Each row below holds a small network's activations on one input, seen along a few directions.
In each table, some parts of the input vary, and every possible input appears once, in random order.
Descriptions start from the smaller parts, as in this example, which fits no table here: line(6) and (point or ring(9) or (values(3) and ring(5))).
Shared parts are said once, and a part with two or three values counts as separate values.
In the rows, zero is written as 128.

Other details of the inputs shift rows strongly along two fixed directions, in all tables alike. That doesn't count.

Table:
R1: [124 115 180 123 107 171 102 120 132 118 146 112 106 107  76 101]
R2: [135 119 169 112 104 142  96 140 133  87 128 143 145 117 122 111]
R3: [152 179 117 161 187  77 146  97 123 126 147 153 107 123 153 137]
R4: [ 94 134 147 147 116 170 130 118 117 162 168  94  84 117  67 110]
R5: [166  80 152  97  85 138  93 151 156  69  79 140 184 135 163 141]
R6: [157 151 129 114 122  99 134 145 129  93 122 164 160 136 172 125]
R7: [157  75 166  86  75 134  91 157 153  63  85 153 194 126 170 143]
R8: [101 158  61 146 172  96 173 119 129 177 128 127 122 138 153 141]
R9: [136  87 146 112 113 144  91 133 145 101  95 124 149 124 126 128]
R10: [131 104 177 128  77 182 101 138 122 109 144 103 117 128  80 115]
R11: [149 172  94 132 163  84 143 130 132 111 116 157 143 144 168 120]
R12: [100  86 145 133  96 178  99 130 129 141 125  90 116 123  83 130]
R13: [107 134 102 136 174 120 145 101 121 181 134 113  90 117 104 123]
R14: [ 95 120 160 137  97 171 111 133 112 140 162 104 103 118  77 112]
R15: [126 119 102 112 114 101 127 157 152  93  92 158 196 140 198 150]
R16: [141 161  93 133 129  96 142 151 145  94 111 156 174 153 188 132]
R17: [132 120 109 112 119 104 137 148 133 111 105 148 170 140 175 149]
R18: [121 123 173 134 111 177 122 108 108 160 170  94  68 108  48 102]
R19: [150 138  90 116 154  87 157 128 143 130 102 150 154 137 182 143]
R20: [118  80 165 106 106 153  86 131 134 113 113 124 137 111 107 125]
R21: [ 92 147 136 150 133 154 145 112  80 189 186  95  56 121  56 111]
R22: [111 145 138 144 127 154 149 115 108 166 171 100  80 124  76 113]
R23: [115 168  46 150 189  83 182 113 103 192 129 121 102 152 146 145]
R24: [164 109 173 112  82 152  96 145 139  74 116 136 153 131 127 118]
R25: [125 136  91 128 147 109 161 128 134 148 120 129 136 137 153 144]
R26: [129 166  68 167 227  53 167  78 115 178 134 139  83 122 160 160]
Each input here is: values(2) and (point or (values(3) and line(4))).
- The inputs of R12 and R16 match in every part but the values(2) part. If R17 is changed in the same way as R12 into R16, which row does it become? => R21
- Change only the values(2) part in R25. List by row number the other rows that result. => R22

Table:
R27: [108  49 168 132  72 189  71 124 158 133 102  98 143 107 107 153]
R28: [109  43 168  98  97 209 106 119 137 152 115  65  99 110  41 118]
R29: [175 131 179 187 139 144 115  81 199  81 148 119 112 102 136 155]
R30: [166 218 139 199 146 149 204  81 109 178 219  86  27 139  59 108]
R31: [111 127  65 120 187  81 158 119 166 137  89 145 161 129 181 146]
R32: [186 102 160 106 153 105 118 103  97 116 117 141  99 120 119 140]
R33: [124 183 140 132 166  91 146 123  74 132 177 158  97 124 113 104]
R34: [109 120 108 153 154 121 114  93 115 196 128 110  76 111 111 133]
R35: [ 72 126  76 171 191 145 136  86 124 216 132  71  67 126  73 134]
R36: [136  82 155 149 127 165 112  92  81 171 146  71  41 125  49 147]
R37: [113 147  96  97 117 114 152 170 160  84 110 160 200 147 182 108]
R38: [ 70 104 107 157 190 119 159  79 104 212 162  90  56 100  85 166]
R39: [145 164  91 126 117 115 158 137  86 181 139 124  97 153 123 111]
R40: [109 108 103 167 160 109 132 107 132 145 118 112 126 131 149 184]
R41: [218  92 228 152  68 198 106 100 185  60 142 100 112 108  93 142]
R42: [143 108  96 148 142 118 153 117 113 149 114 105 120 151 140 180]
R43: [114 130 138 152 217  97 123  57  78 197 164 117  32  93  72 135]
R44: [ 99 115 147 131 108 155  68 142 161  79 113 129 153 119 120 103]
R45: [127  63 219 107 111 178  51  91 117 150 131 114  82  71  52 108]
R46: [ 85 128 144 145 106 150  89 124 124 149 146 124 105 106 106 113]
R47: [185 141  99  95 190  82 134 114 124 124  86 153 128 136 148 109]
R48: [150 167  52 121 137  99 173 157 137 120  91 135 180 183 182 128]
R49: [130 147  75  95 142 111 182 151 131 140 112 127 149 158 147 114]
R50: [142 106 146 108 173 118  83 102 144 116  96 139 122 103 112 106]
R51: [157  70 152 107  98 140  57 146 193  37  53 143 203 125 172 132]
R52: [119 137 101 118 137 112 192 133  93 164 155 111 108 145 122 146]
R53: [ 87 136 128 142  71 174 127 154 113 161 158 109 127 136 101 115]
R54: [137 158 164  97 105 125 112 148 103 118 149 170 133 117 125  80]
R55: [154 116  81 111 163  71 181 129 132 125  99 144 157 144 196 180]
R56: [158 146  67 134 162  88 158 112 103 191 111 128  96 143 150 139]
R57: [125 155  80 132 109 131 174 141  97 193 137 108 117 161 126 131]
R58: [108 160 101 159 161  74 124 130 127 100 132 158 144 131 180 153]
R59: [125 155  89 124 102 120 132 178 163  68  95 155 218 167 194 117]
R60: [ 92 175  98 150 144 141 132 136 103 157 157 111  90 143  83  80]
R61: [161 111  79 115 131 114 137 146 163 101  61 131 187 162 183 147]
R62: [182  64 208  75  86 168  71 119 115 120 105 129 113  98  86 110]
R63: [ 89 131 139 159  92 162 130 148 104 129 169 103 124 142  98 140]
R64: [141 204  90 108 179  71 151 146 121 101 122 185 159 144 170  80]
R65: [155 126  86 127 159 120 132 117 126 144  93 111 110 147 122 121]
R66: [167 106 197  74  91 175  85 148 113  90 117 123 124 128  65  70]
R67: [ 99 108 158  93  58 167 126 168 137 114 144 134 166 119 126 111]
R68: [135 125 118 138 101 138 153 143 100 135 139 102 126 162 118 156]
R69: [ 64 109 132 118 129 153 117 133 160 123 129 119 141 104 107 113]
R70: [ 85 157  81 152 134 105 137 138 144 148 121 147 161 131 178 148]
R71: [166 180 109 119 181  69 174 119  67 151 149 153  90 147 131 120]
R72: [110 185 110 124 185  68 131 108 110 158 144 180 112 102 151 106]
R73: [128 178  99 150 135  83 144 153 107 100 145 158 148 155 175 134]
R74: [ 55  96 162 142 125 155 125 116 121 147 172 102 100  90  78 145]
R75: [100  83 160 120  71 176  64 163 191  48  87 128 208 124 142 126]
R76: [164  78 163  51  26 153 125 190 163  64  91 150 219 140 181 131]
R77: [163 134  59 124 135  88 165 136 137 149  78 143 170 160 204 166]
R78: [138  44 166  82  71 139  89 149 195  71  72 154 213 102 187 160]
R79: [ 75  84 197 123  65 198 115 147 106 123 186  93 111 104  53 121]
R80: [133  70 136  90  96 156 141 126 131 163 110 105 124 117 116 144]
R81: [145 234 141 201 136 131 184 110 145 109 211 127  96 131 124 108]
R82: [ 76 145  91 120 144  95 153 136 148 151 131 158 156 109 176 140]
R83: [ 99 186  91 151 129 115 148 139  88 182 167 132  95 140 121  98]
R84: [ 97  93 233 128 115 168  58 105 102 102 170 124  86  75  47 111]
R85: [ 95 163  76 165 164  75 150 137 138 112 124 152 168 142 196 174]
R86: [145 134 180  98 109 165 124 118  62 191 163 111  50 116  38  76]
R87: [158 167  75 120 141 104 153 149 117 124 105 132 138 170 145 104]
R88: [142 214 135 200 163 100 155 103 190  74 172 153 136 112 183 139]
R89: [170  99 171 110  61 148 105 161 113  67 122 124 151 151 129 137]
R90: [161 103 119 138 142  77 100 131 155  64  81 163 178 134 212 175]
R91: [133  97 201  85 102 148  45 146 169  30  96 166 187  99 129  90]
- The inputs of R69 and R49 match in every part but one. If R58 is changed in the same way as R69 into R49, which row does it become? => R89
- The inputs of R51 and R65 match in every part but one. If R78 is changed in the same way as R51 into R65, which row does it become? => R80
- Describe the family of inputs behind these rows. => ring(5) and (point or (values(3) and line(4)))
- A walk changes only the line(4) part. It starts at R55 and steps to R42. List the rest of the walk in order. => R36, R32
- List by row number the other rows that have the ring(5) part in common with R59. => R33, R37, R53, R54, R60, R63, R64, R67, R73, R79, R81, R83
- Change only the line(4) part in R51. List by row number the other rows that result. => R31, R35, R50
- Change only the values(3) part in R72. List by row number the other rows that result. => R84, R91
- Change only the ring(5) part in R88. List by row number the other rows that result. => R29, R30, R41, R81
- Change only the ring(5) part in R56. List by row number the other rows that result. => R34, R39, R46, R83

Table:
R92: [135 145  79 139 163  65 156 129 146 119 108 161 166 138 210 169]
R93: [ 92 167  94 151 148 110 168 125 105 169 160 126 108 133 131 131]
R94: [ 99 102 144 125 143 162 107 103 101 188 147  90  63 106  46 114]
R95: [ 75 155 110 148 156 140 138 113 105 184 163 106  80 120  77 102]
R96: [128 156  71 158 179  95 162 108 137 161 124 123 114 139 151 149]
R97: [158  87 149  95  92 118 112 151 147  77  94 153 185 129 177 154]
R98: [112  78 167 126 113 163  78 121 151 117 120 110 126 105  95 131]
R99: [132  93 163 104  79 150 110 148 120 104 123 129 148 126 125 131]
R100: [197 138 238 117  70 150  78 140 149   6 143 168 159 111 134  96]
R101: [114 150  93 123 166 106 144 121 104 169 129 131 107 132 120 112]
R102: [158 130 116 112 110 123 138 146 136 100 100 139 162 149 160 125]
R103: [160 154  71 126 161  79 166 127 134 130  96 146 149 152 186 143]
R104: [104 109 168 139  83 202 108 132 128 140 158  82  98 124  51 107]
- Describe the family of inputs behind these rows. => point or (values(3) and line(4))
